A small network was trained on made-up records. Each row is its average activation on records with the value named, seen along a few directions.
Values that are neighbours, or in one group, have similar rows; names and order tell nothing.
In the rows, 500 means zero.
Random noise pushes rows far along 13 fixed directions. That doesn't count. These rows show it; they differ only by the noise:
[512 690 500 573 492 625 630 306 341 448 551 742 706 550 343 526 272 381 476 410 654 514 613 364 596 503]
[481 360 653 614 362 491 578 221 421 605 427 603 685 436 447 542 617 347 513 448 815 579 398 253 778 647]
[583 482 407 499 535 412 456 447 529 405 501 588 521 480 449 466 376 466 488 457 390 447 463 507 355 346]
[328 461 345 719 686 446 406 532 268 620 543 380 607 497 728 294 834 403 632 598 503 553 494 375 797 319]
[654 373 617 210 507 667 449 426 576 359 260 507 322 378 559 408 464 504 519 471 224 387 172 468 398 458]
[258 463 376 287 659 319 431 683 478 544 469 466 462 422 639 431 771 682 760 581 191 273 286 738 487 425]
[396 270 501 709 541 207 561 599 616 561 503 540 269 450 468 514 392 508 528 647 386 590 524 561 200 446]
[458 437 431 462 530 596 608 563 365 496 515 283 474 427 615 347 438 780 335 399 481 605 475 551 346 499]
[593 527 554 571 478 462 698 447 487 730 558 529 209 593 451 269 427 719 695 318 399 545 551 467 468 633]
[375 517 553 425 583 782 531 464 288 392 432 444 672 506 590 495 553 398 416 534 529 495 357 360 671 441]
[540 497 323 366 530 353 274 498 469 512 474 429 682 419 620 533 824 296 528 544 487 227 470 588 833 439]
[526 609 568 405 492 602 457 608 479 559 489 312 369 460 608 466 579 592 414 493 561 544 622 603 584 612]
[380 645 658 451 574 556 465 392 284 561 547 330 503 677 513 337 639 658 542 559 623 661 373 386 629 391]
[678 510 436 648 582 547 582 695 651 443 471 596 90 440 515 399 149 438 484 472 152 493 748 596 168 490]
[719 545 373 252 460 404 500 488 595 700 616 482 325 537 440 496 402 765 538 342 474 457 561 651 431 460]


Field N:
n2: [378 628 461 594 590 463 589 472 266 509 405 442 424 406 596 276 580 349 554 789 461 412 662 564 738 739]
n1: [452 658 741 631 360 487 520 401 544 366 538 456 569 738 305 522 500 467 492 500 626 562 541 432 464 650]
n10: [262 460 582 307 610 695 512 685 486 566 497 318 470 572 661 532 724 689 652 536 441 559 264 519 542 489]
n6: [975 461 290 216 513 603 270 400 611 587 419 564 363 354 625 429 474 545 506 394 425 490 451 459 604 241]
n4: [348 444 439 657 604 647 465 560 390 482 438 533 636 409 645 378 637 546 575 506 462 629 388 375 551 362]
n3: [500 429 286 595 493 691 544 621 497 459 561 546 667 416 626 455 497 593 498 346 406 552 511 456 438 431]
n11: [620 606 448 654 358 473 514 496 508 476 527 456 523 515 477 485 512 360 402 525 563 418 791 543 647 728]
n5: [518 301 135 588 506 325 529 511 413 669 664 299 661 531 612 501 664 455 442 544 555 403 595 509 695 468]
n9: [358 598 703 634 580 588 654 581 491 560 550 565 312 717 398 545 379 417 652 597 447 572 560 424 456 547]
n8: [588 273 442 815 447 456 452 471 576 285 475 452 848 493 572 435 683 272 435 164 452 370 363 305 477 505]
n7: [506 462 403 465 490 426 603 330 420 628 505 689 488 473 370 482 356 614 531 617 541 521 460 468 495 474]
N is arranged as a ring.
List every value one step from n10, in the order listed. -> n2, n9
List every value one step from n6, in the order listed. -> n4, n8
List every value one step from n1, in the order listed. -> n11, n5

Field V:
v9: [355 333 582 448 557 394 542 521 488 730 274 625 264 199 622 355 723 574 767 655 339 441 358 582 622 683]
v4: [430 654 525 328 629 692 545 473 232 577 463 312 392 384 625 434 438 617 363 765 720 724 617 542 625 501]
v1: [310 445 410 828 611 226 536 440 494 337 437 798 681 420 468 331 581 272 865 399 193 290 372 449 418 444]
v5: [403 579 790 712 279 459 433 495 563 191 519 324 792 590 440 444 663 691 333 228 650 592 391 465 276 676]
v10: [655 349 363 304 475 523 338 493 598 529 391 493 654 182 648 692 607 428 358 433 654 449 517 574 648 486]
v8: [380 507 531 562 423 463 544 390 414 345 436 584 729 518 391 547 518 322 425 640 553 402 461 464 600 595]
v6: [229 646 483 845 391 478 572 716 659 287 630 742 863 426 430 806 416 307 485 281 674 479 853 615 355 751]
v11: [488 523 223 667 648 599 338 564 331 238 483 402 832 408 696 243 612 508 390 372 328 454 416 446 452 225]
v2: [503 506 679 584 555 534 549 530 514 439 425 447 104 644 462 389 319 355 513 784 326 597 515 434 345 476]
v7: [394 573 537 809 499 507 442 706 536 634 684 241 450 797 636 438 858 454 626 427 532 548 657 422 758 610]
v3: [511 636 258 359 554 391 410 273 104 555 556 339 816 298 569 277 491 851 246 543 863 705 509 557 571 273]
V is arranged as a ring.
Going along V from v2 by way of its neighbour v6, in what order are v9, v5, v11, v7 met? -> v9, v11, v5, v7
List every value one step from v10, in the order listed. -> v1, v3
